Look-ups in named tables: a row name and a column name give one cell, copied from the table.

Table ton
         dagiz   sar   noz  vitobo  nutopa  tulo   lam
sef        0.6  -0.5  -0.2     0.4     0.4   0.5  -0.3
bon        0.5   0.2   0.3     0.5     0.5   0.5   0.3
sogiran    0.4   0.3   0.3     0.4     0.4   0.4   0.4
fotavid    0.4   0.2   0.2     0.4     0.4   0.5   0.2

sef, nutopa => 0.4
fotavid, noz => 0.2
fotavid, tulo => 0.5
bon, vitobo => 0.5
sogiran, sar => 0.3
sogiran, dagiz => 0.4
sogiran, lam => 0.4
Row with the largest nutopa: bon

Table tasifa
,rilovu,kez,buziker,padup,fusen,vodu,redazo,pekigep,tavasap,sakov
teralet,81,21,47,67,59,42,81,42,62,71
lokeg,20,62,52,62,23,27,25,59,38,25
tesinop,49,50,23,33,71,34,31,79,66,33
sigi,72,53,51,44,17,82,48,26,34,26
lalu,32,62,75,54,81,31,32,72,52,45
taton,53,41,43,46,31,71,54,68,66,77
larer,29,32,28,25,82,16,41,39,51,22
sasoka,51,76,58,30,62,15,61,43,28,26
bifenu,66,70,38,28,37,19,27,70,57,52
fimoro,55,42,83,29,74,14,25,15,50,17
gom,52,19,50,26,66,47,74,18,75,24

sasoka, fusen -> 62
tesinop, sakov -> 33
fimoro, tavasap -> 50
sasoka, padup -> 30
sigi, pekigep -> 26
larer, tavasap -> 51
bifenu, kez -> 70
gom, vodu -> 47
bifenu, vodu -> 19
teralet, vodu -> 42
Which row has the largest padup? teralet

muro =
cols = dav, ledivu, ligadu, kep, rutonap, kuv, rufufo, nem, kug
bevafut: [57.475, 52.363, 75.526, 69.522, 16.294, 67.729, 43.589, 51.131, 47.134]
narepub: [55.317, 51.816, 63.444, 78.622, 37.180, 59.260, 44.192, 45.010, 53.762]
gonasiz: [61.622, 44.065, 48.146, 42.992, 58.391, 61.375, 62.733, 55.240, 31.067]

ligadu of bevafut is 75.526
dav of bevafut is 57.475
ledivu of narepub is 51.816
kuv of bevafut is 67.729
dav of gonasiz is 61.622
kep of bevafut is 69.522
rufufo of narepub is 44.192
rufufo of bevafut is 43.589
rutonap of narepub is 37.180
ledivu of bevafut is 52.363
ligadu of narepub is 63.444
rutonap of bevafut is 16.294
ligadu of gonasiz is 48.146

vedazo:
	vapa	kor	ruv	nisatog	senoro	kabet	zug	mavu	sikif
zubu	160	229	22	132	158	152	137	88	141
nop	78	100	144	118	119	113	189	92	59
lodas	254	179	128	169	186	120	206	224	162
feridi	250	57	177	157	201	106	113	198	159
dera	111	100	153	180	130	249	187	203	154

What is the kor of dera in vedazo?
100
What is the zug of feridi in vedazo?
113
What is the vapa of lodas in vedazo?
254
What is the senoro of zubu in vedazo?
158
What is the kor of zubu in vedazo?
229
What is the nisatog of dera in vedazo?
180
What is the senoro of lodas in vedazo?
186
What is the kor of lodas in vedazo?
179
What is the ruv of dera in vedazo?
153

nakilu =
fields: tapi, kod, golug, zum, tilam, genubu, paviven, lolaze, dorab, roto
dazopig: [91, 136, 185, 213, 191, 118, 77, 25, 160, 186]
nuv: [172, 165, 165, 176, 86, 92, 140, 204, 215, 146]
based: [190, 126, 169, 93, 124, 149, 253, 231, 168, 153]

based, kod => 126
dazopig, roto => 186
based, paviven => 253
dazopig, tapi => 91
nuv, genubu => 92
nuv, tilam => 86
nuv, lolaze => 204
based, roto => 153
dazopig, kod => 136
based, dorab => 168
dazopig, tilam => 191
based, zum => 93
based, tilam => 124
dazopig, golug => 185
dazopig, genubu => 118
nuv, zum => 176
nuv, roto => 146
dazopig, dorab => 160
nuv, paviven => 140
based, genubu => 149

Table zefu
         pubalus  mebari  fatin  poda  vasu  keto  ref  tuf
bav           85     103    135   107   131   149  116   98
fot          119     177    173    22   103   110  136  197
fefemeb      151     149     64   152   146   106  154  143

What is the pubalus of fefemeb in zefu? 151
What is the vasu of fefemeb in zefu? 146
What is the mebari of bav in zefu? 103
What is the poda of fot in zefu? 22
What is the tuf of fot in zefu? 197
What is the fatin of fot in zefu? 173
What is the ref of bav in zefu? 116
What is the keto of fot in zefu? 110
What is the tuf of fefemeb in zefu? 143
What is the ref of fefemeb in zefu? 154
What is the tuf of bav in zefu? 98
What is the keto of bav in zefu? 149
What is the fatin of fefemeb in zefu? 64
What is the mebari of fot in zefu? 177
What is the poda of bav in zefu? 107
What is the mebari of fefemeb in zefu? 149
What is the keto of fefemeb in zefu? 106
What is the fatin of bav in zefu? 135

toteg.csv
,tik,vetok,vepo,vusobig,kep,buk,vunez,damine,tis,nebek
fozet,7582,-34132,-41225,15899,-77683,-55896,-11498,48911,566,50507
bil,-2158,-13103,11916,-2680,5909,-19806,-35653,-63426,-47853,-13077
tovamub,-61096,-6305,9573,-15290,-60868,-1248,-13926,-19811,-40885,-33669
nukal,-66498,12479,27153,-2058,-8079,-63925,-7429,-69405,-29178,-79505

tovamub, kep -> -60868
fozet, tis -> 566
bil, vusobig -> -2680
fozet, kep -> -77683
nukal, buk -> -63925
nukal, damine -> -69405
fozet, vunez -> -11498
Row with the largest nebek: fozet

Table direnaz
|  | rek | sivafi | kipeke | dezeduk | vef | lomodim |
|---|---|---|---|---|---|---|
| gotudat | 113 | 198 | 117 | 144 | 91 | 130 |
| nat | 90 | 171 | 111 | 104 | 93 | 134 |
| sotek | 163 | 50 | 124 | 153 | 145 | 87 |
| muve | 104 | 189 | 115 | 129 | 91 | 132 |
| deresez | 204 | 109 | 134 | 230 | 138 | 83 |

dezeduk of gotudat = 144
kipeke of muve = 115
sivafi of muve = 189
dezeduk of deresez = 230
kipeke of nat = 111
vef of muve = 91
sivafi of nat = 171
lomodim of muve = 132
rek of muve = 104
lomodim of nat = 134
sivafi of deresez = 109
lomodim of deresez = 83
sivafi of gotudat = 198
vef of nat = 93

lado:
         lon  ker  ves  leluve
pinulu    62   54   88      56
fadoti    25   42   42      78
sutidud   63   64   49      43
vorun     65   43   67      83
pobute    35   15   69      80
vefusof   70   73   64      57

lon of sutidud: 63
leluve of vorun: 83
ker of pobute: 15
lon of fadoti: 25
ves of sutidud: 49
lon of vorun: 65
lon of vefusof: 70
lon of pobute: 35
ves of vefusof: 64
leluve of vefusof: 57
leluve of pobute: 80

somivo.csv
,sar,kemipak,feb,vosalu,kedafe,revev
gugadu,0.189,-13.307,-29.495,27.524,-71.718,-13.396
mimaga,2.920,-23.073,-51.351,-80.014,-15.433,14.603
fodos,-20.421,-19.265,-67.807,55.719,-6.598,-33.141
bos,-82.315,-54.979,-37.821,1.823,21.218,-25.725
bage,7.187,9.259,41.189,25.856,-58.123,-10.896
bosik,-10.909,-8.794,41.130,-81.503,-2.259,15.191
divo,46.174,42.308,16.635,23.045,23.677,-14.382
pir,38.319,46.146,37.403,28.413,42.365,-18.311
bovafi,47.998,14.563,-34.483,-35.061,-24.363,7.569
kig,-45.932,-51.965,-47.565,-65.292,-21.669,4.440
bikozop,-58.097,-42.444,-42.093,19.390,-4.410,-25.708
kuleves,0.910,22.619,43.740,88.948,-17.668,-35.926
savubuf,-21.569,-18.489,-54.580,-30.270,59.694,-12.313
zat,-64.159,-23.519,36.349,-3.406,43.860,-21.480

What is the feb of fodos in somivo?
-67.807
What is the kedafe of divo in somivo?
23.677
What is the vosalu of savubuf in somivo?
-30.270
What is the feb of kig in somivo?
-47.565
What is the sar of kig in somivo?
-45.932
What is the kemipak of bos in somivo?
-54.979
What is the kedafe of kuleves in somivo?
-17.668
What is the kedafe of bos in somivo?
21.218
What is the sar of bos in somivo?
-82.315
What is the kemipak of fodos in somivo?
-19.265
What is the kedafe of bikozop in somivo?
-4.410
What is the feb of bosik in somivo?
41.130
What is the sar of savubuf in somivo?
-21.569
What is the revev of bos in somivo?
-25.725
What is the vosalu of zat in somivo?
-3.406
Row with the largest sar: bovafi

